Each row below holds a small network's activations on one input, seen along a few directions.
Each table varies a few parts of the input and shows all the possible inputs, shuffled.
A made-up example of a description, with smaller parts first: line(4) and (point or line(11) or (values(2) and ring(8))).
Shared parts are said once, and a part with two or three values counts as separate values.

Other details of the inputs vary at random and push rows far along three fixed directions, the same in every table; ignore that.

A family of inputs:
row 1: [-0.30 -1.64 -0.31  0.82  0.99  0.38 -0.86  3.41  2.45  0.67  0.09]
row 2: [-1.17  0.49  0.44 -2.00 -2.90 -1.42  1.20 -2.13  0.19 -0.58 -2.88]
row 3: [ 1.25  1.26 -2.07 -2.81  2.16  1.73 -3.27 -2.65  0.66  2.53 -1.38]
row 4: [-0.77  2.42  0.00 -1.65  0.05 -1.06  0.30 -2.79 -1.53 -3.92 -1.55]
row 5: [ 1.19  0.86 -2.44 -2.91  3.78  0.91 -1.69 -3.62  1.57  2.22 -1.68]
row 6: [ 1.66  0.95 -1.46 -2.79  2.42  1.96 -3.13 -3.58  0.78  1.17 -1.59]
row 7: [-0.54  0.40  0.99 -2.10 -1.93 -1.11  1.75 -3.26 -1.34  0.59 -1.08]
row 8: [-0.27  2.14  1.10 -2.95  0.05 -0.93  0.10 -2.92 -2.36 -2.84 -0.11]
row 9: [-0.25  2.65  1.47 -3.13 -0.09 -0.23  0.45 -2.55 -1.44 -2.96 -0.51]
row 10: [ 0.84  3.90  1.07 -1.84 -0.07 -0.71  0.69 -2.43 -2.41 -2.07 -0.61]
row 11: [ 0.99 -1.18 -1.97  0.76 -0.80 -0.35 -1.11  0.78  2.36  3.63 -0.64]
row 12: [-0.29  0.17  1.71  1.02 -2.51 -0.76  3.15 -0.71 -1.82 -2.05  2.68]
row 13: [-0.86 -0.01  1.44  1.77 -6.62 -1.83  2.11  0.21 -0.01  1.23  0.45]
row 14: [-1.21  1.93  0.57 -2.37 -0.49 -1.59 -0.61 -2.26 -1.59 -3.71 -1.71]
row 15: [ 0.08 -1.85 -2.40  0.62  0.07  0.06 -0.54 -0.50  3.18  2.30  0.00]
row 16: [-0.04 -1.67 -1.40  1.76  1.55  2.20  1.04  3.04 -0.78  1.93  1.89]
row 17: [ 2.59  0.85 -2.69 -2.60  2.84  0.93 -2.14 -2.92  0.26  2.15 -1.82]
row 18: [ 1.13 -1.33 -1.13  2.51  1.05  0.16 -0.95  2.82  0.82  1.04  0.21]
row 19: [ 1.20 -0.74 -1.06 -0.17 -0.66  0.45 -1.05  0.26  1.39  4.64  0.86]
row 20: [ 1.99 -1.68  0.55  2.12  0.96  1.63 -0.38  2.47  0.19  1.35  2.13]
row 21: [-0.98 -2.64 -0.02  2.07  1.49 -0.34 -0.67  3.70  1.20  1.83 -0.02]
row 22: [-0.24 -1.34  1.36  4.46  2.01  1.44 -1.75  5.49  0.65 -1.47  2.04]
row 23: [-0.02 -1.09 -1.54  0.69 -1.35  0.73 -2.02  0.39  1.90  2.83 -0.68]
row 24: [-1.79  3.90  3.31  2.27  2.96 -0.89  1.19  2.49 -2.87 -7.19  0.39]
row 25: [ 1.14 -1.76 -0.04  2.53  0.47  0.98 -1.16  2.95  0.97  0.60  0.43]
row 26: [-1.11  1.61  0.03 -1.90 -0.25 -1.54 -0.38 -2.58 -2.08 -3.90 -1.78]
row 27: [-0.63 -2.15 -0.13  1.38  0.54  0.30 -1.06  3.77  2.22  0.52  0.89]
row 28: [-2.19  0.46  1.25  3.18 -1.48  0.32  3.03  3.58 -3.07 -3.61  1.00]
row 29: [-2.02 -0.01  2.24  1.82 -2.68 -1.60  2.71  0.27 -1.27 -2.06 -0.39]
row 30: [ 0.26 -2.28 -0.88  0.00  0.74  0.42  0.31 -0.61  1.33  3.78  0.17]
row 31: [ 1.14 -0.33 -2.82 -3.68  3.13  0.40 -2.69 -3.40  0.29  1.59 -1.22]
row 32: [ 0.12  2.41  2.37  0.95  8.52  1.75 -1.99  6.60 -1.30 -4.76  2.07]
row 33: [-0.17 -3.03  0.33  1.62 -8.57 -1.28  5.35 -3.20  1.60  3.23  3.08]
row 34: [-0.75 -1.70  2.14  0.56 -5.36 -1.12  4.06 -0.13 -0.12  1.30  1.26]
Each input here is: values(2) and (point or ring(6) or ring(10)).
The inputs of row 19 and row 13 match in every part but the values(2) part. If row 3 is changed in the same way as row 19 into row 13, which row does it become?
Answer: row 23
Which other rows does row 20 become when the values(2) part takes its other values? List them by row number.
Answer: row 25
Start at row 34 and move only the ring(10) part, one step at a time. The first step leads to row 7. Which rows follow, in order?
Answer: row 30, row 5, row 33, row 12, row 31, row 8, row 9, row 32
Which other rows does row 29 become when the ring(10) part takes its other values? List them by row number.
Answer: row 1, row 2, row 4, row 14, row 15, row 21, row 24, row 26, row 27
Which other rows does row 17 become when the values(2) part takes its other values? List them by row number.
Answer: row 18
